Each row below holds a small network's activations on one input, seen along a few directions.
Each table varies a few parts of the input and shows all the possible inputs, shuffled.
A made-up example of a description, with smaller parts first: line(4) and (point or ring(9) or (values(3) and ring(8))).
Shared parts are said once, and a part with two or three values counts as separate values.
(in the rows, 128 means zero)

Table:
row 1: [141 122 121 115 110 139 133 123 145 117 135 119 125 160]
row 2: [134 145 117 142 131 113 109 116 133  93 118 127 138 123]
row 3: [130 131 114 157 126 107 124 128 143 119 127 150 120 137]
row 4: [128 126 119 109 119 121 121 122 144 102 130  99 123 127]
row 5: [180  35 174 128 125  93 114  93  77 103  90 122 114 126]
row 6: [109 139 130 141 131 129 146 155 112 165 136 130 124 111]
row 7: [110 154 136 122 137 133 130 148 104 137 123 111 141  99]
row 8: [123 155 116 126 149 119  99 119 116 120 132 139 136 116]
row 9: [110 110 132 120 127 142 158 138 149 153 132 118 112 114]
row 10: [127 112 112 124 114 118 140 133 152 128 139 123 104 139]
row 11: [124 147 138 129 126 149 139 149 108 154 130 130 148 128]
row 12: [120 141 113 143 144 113 117 129 125 146 145 161 120 129]
row 13: [107 122 140 103 131 144 140 128 141 125 122  97 130 104]
row 14: [122 118 140 109 121 161 152 128 142 142 127 116 136 134]
row 15: [137 151 122 132 137 136 109 120 120 136 139 159 139 146]
row 16: [147 140 122 148 121 131 117 119 136 108 124 147 139 154]
Q: What is each input in this table made of?
A: point or (values(3) and ring(5))
Q: Which other rows does row 9 become when the values(3) part takes its other values? List them by row number.
A: row 13, row 14

Table:
row 17: [115 103 142 122 142 119 132 131 111 167 141 143 109 119]
row 18: [121 119 153  94 142 148 118 118 103 148 134 126 138 125]
row 19: [125 117 132  90 121 146 141 124 141 121 125  84 131 115]
row 20: [155 124 147 157 134 130 122 126  91 139 116 155 147 134]
row 21: [123 113 111 126 129 122 131 115 164 134 144 153 102 147]
row 22: [134 121 128 145  97 135 150 133 160 103 117 112 132 147]
row 23: [115 106 113 133 118 111 139 125 171 110 131 115 103 124]
row 24: [128 114 158 135 109 131 154 152 106 134 107 108 137 118]
row 25: [116  98 119 119 120 122 153 139 147 136 133 103  99 109]
row 26: [ 72 230  94 117 153 163 129 156 143 148 158 128 158 110]
row 27: [ 84 226  96 155 128 159 142 182 145 166 145 141 159 124]
row 28: [133 114 134 131  97 145 165 145 136 131 117  99 129 132]
row 29: [141 118 132 127 112 159 154 138 131 156 132 133 128 156]
row 30: [144 135 121 122 128 109  92 107 126  76 117 110 132 131]
row 31: [136 118 108 149 127  78 108 118 133  95 123 128 106 126]
row 32: [123 105 119 115 132 134 144 128 141 162 147 137  97 133]
row 33: [131 130 123  97 131 150 117 103 158 115 138 135 133 152]
row 34: [125 125 126 104 120 136 126 111 165  93 124  97 134 130]
row 35: [144 121 105 143 135  89 100 108 127 120 139 166 110 146]
row 36: [127 107 134 147 144  92 123 126 107 121 109 127 114  92]
row 37: [142 125 125 139 111 148 141 127 155 126 131 149 133 171]
row 38: [134 125 146 119 143 123 109 114  99 103 102 108 140  97]
row 39: [151 137 117 115 136 121  83  98 119  98 134 149 137 150]
row 40: [157 133 125 163 108 104 118 128 122  87 112 124 134 148]
row 41: [147 123 150 159 122 117 134 135  96 114  95 123 141 113]
row 42: [134 116 156 134 123 144 142 142 101 159 126 139 139 142]
row 43: [140 126 142 117 151 136  98 102  92 128 122 142 144 117]
row 44: [130 122 130  86 132 161 130 114 134 145 141 119 128 139]
row 45: [117 115 154  95 132 134 130 130 110 123 115  93 138 102]
row 46: [165 134 121 156 119 115 109 121 118 110 129 161 140 168]
row 47: [134 111 131 145 152 103 113 113 101 148 128 159 119 112]
row 48: [109  97 142 124 132 107 142 145 117 139 123 112 109  96]
row 49: [ 72 216  88 145 145 135 134 171 154 168 168 146 126  98]
Q: Changing only one part turns row 44 into row 32. The same change can be made to row 26. Which row results?
A: row 49
Q: What is each input in this table made of?
A: values(3) and (point or (values(2) and ring(5)))
Q: Which other rows does row 42 become when the values(2) part takes its other values? List them by row number.
A: row 24
Q: Which other rows does row 34 become when the values(2) part takes its other values? List them by row number.
A: row 33

Table:
row 50: [162 130  99 127 120 139 123 110 142 113 128 139 127 161]
row 51: [135 117 123 147 143  80  98 107 116  88 106 155 120 119]
row 52: [143  98 155 136 116 120 144 147  82 142 108 112 129 119]
row 53: [140 107 129 113 101 147 163 135 143 117 110 107 131 146]
row 54: [148 140 138 142 135  94  92 127  77 108 119 147 141 133]
row 55: [136  82 139 124 110 113 131 116 152 125 143 124 101 155]
row 56: [130  98 139 102 116 117 121 111 145  98 130  79 114 113]
row 57: [133 117 127  79 119 149 134 115 137 106 118  91 133 127]
row 58: [132  69 140 128 138  99 134 113 125 138 119 149 100 125]
row 59: [158 113 112 151 116 109 109 105 148 104 139 127 104 148]
row 60: [124 123 160 105 138 157 122 111 117 123 114 101 149 104]
row 61: [140 129 121 144 117  93  93 113 144  76 129 130 122 150]
row 62: [144 146 109 120 122 123 106 118 138  85 118 141 144 163]
row 63: [137  89 140 136  99 116 149 130 150 109 123  96 112 133]
row 64: [ 53 216 100 104 150 172 152 170 153 169 163 102 138  91]
row 65: [ 62 200 101 121 137 167 156 182 163 195 178 152 127 122]
row 66: [139 100 127 101 113 144 145 121 145 133 132 137 121 167]
row 67: [ 65 210 105 134 128 168 173 192 162 184 152 121 135 105]
row 68: [131 113 161 139 119 155 150 131 122 134 107 118 147 123]
row 69: [155 137 134 151 138 145 113 106 121 129 127 151 144 137]
row 70: [138 153 144 145 141 129  98 113 117 102 118 153 161 138]
row 71: [166 123 128 149 133 110 108 120  81 136 128 145 125 132]
row 72: [133  75 141 140 127 104 151 127 123 122  98 120 111 104]
row 73: [ 84 227  71 147 141 159 137 164 159 181 173 153 140 117]
row 74: [130 106 160 126 130 151 133 117 124 150 129 147 137 144]
row 75: [142  91 154 123 127 115 127 133  84 158 130 141 119 140]
row 76: [154 101 113 154 142  96 114 100 120 115 116 153 104 118]
row 77: [136 107 153 102 134 122 116 128  77 131 116  95 131 100]
row 78: [126  84 139 107 145 105 123 109 118 111 105 104 113  84]
row 79: [ 65 242  79 142 145 142 125 169 155 157 164 152 159 122]
Q: Changing only one part turns row 68 into row 74. The same change can be made to row 72. Which row results?
A: row 58
Q: What is each input in this table made of?
A: line(5) and (point or ring(5))
Q: Which other rows does row 56 become when the line(5) part takes its other values? List them by row number.
A: row 55, row 59, row 61, row 63
Q: Which other rows does row 78 become when the ring(5) part takes its other values? List them by row number.
A: row 56, row 57, row 60, row 77
Q: Which other rows agree with row 54 in the line(5) part? List them by row number.
A: row 51, row 61, row 62, row 70, row 79

Table:
row 80: [151  96 120 153 127  91 116 112 127 116 126 153 105 141]
row 81: [145 117 130 113 119 132 117 106 140  93 120 112 134 143]
row 82: [125 127 131 107 114 150 141 128 149 116 125 100 134 134]
row 83: [111 119 126 119 126 119 140 135 141 124 126 103 115 105]
row 84: [165 104 126 141 114 120 117 106 136 107 124 151 125 170]
row 85: [111 131 128 107 113 167 164 146 156 156 142 113 128 140]
row 86: [106 135 146 121 135 155 154 154 109 177 133 125 135 108]
row 87: [ 97 123 124 120 126 137 162 152 148 164 142 117 109 111]
row 88: [131 109 124 124 132 102 115 113 132 101 120 116 114 114]
row 89: [102 243  70 163 149 128  93 144 148 131 163 180 152 142]
row 90: [120 131 148 119 135 137 132 136 101 137 116 111 142 103]
row 91: [140 121 147 124 140 118 107 116  92 114 111 123 141 112]
row 92: [160 109 143 152 135 107 107 115  87 128 117 160 131 140]
Q: What is each input in this table made of?
A: point or (values(3) and line(4))
Q: Which other rows does row 84 become when the values(3) part takes its other values? List them by row number.
A: row 80, row 92
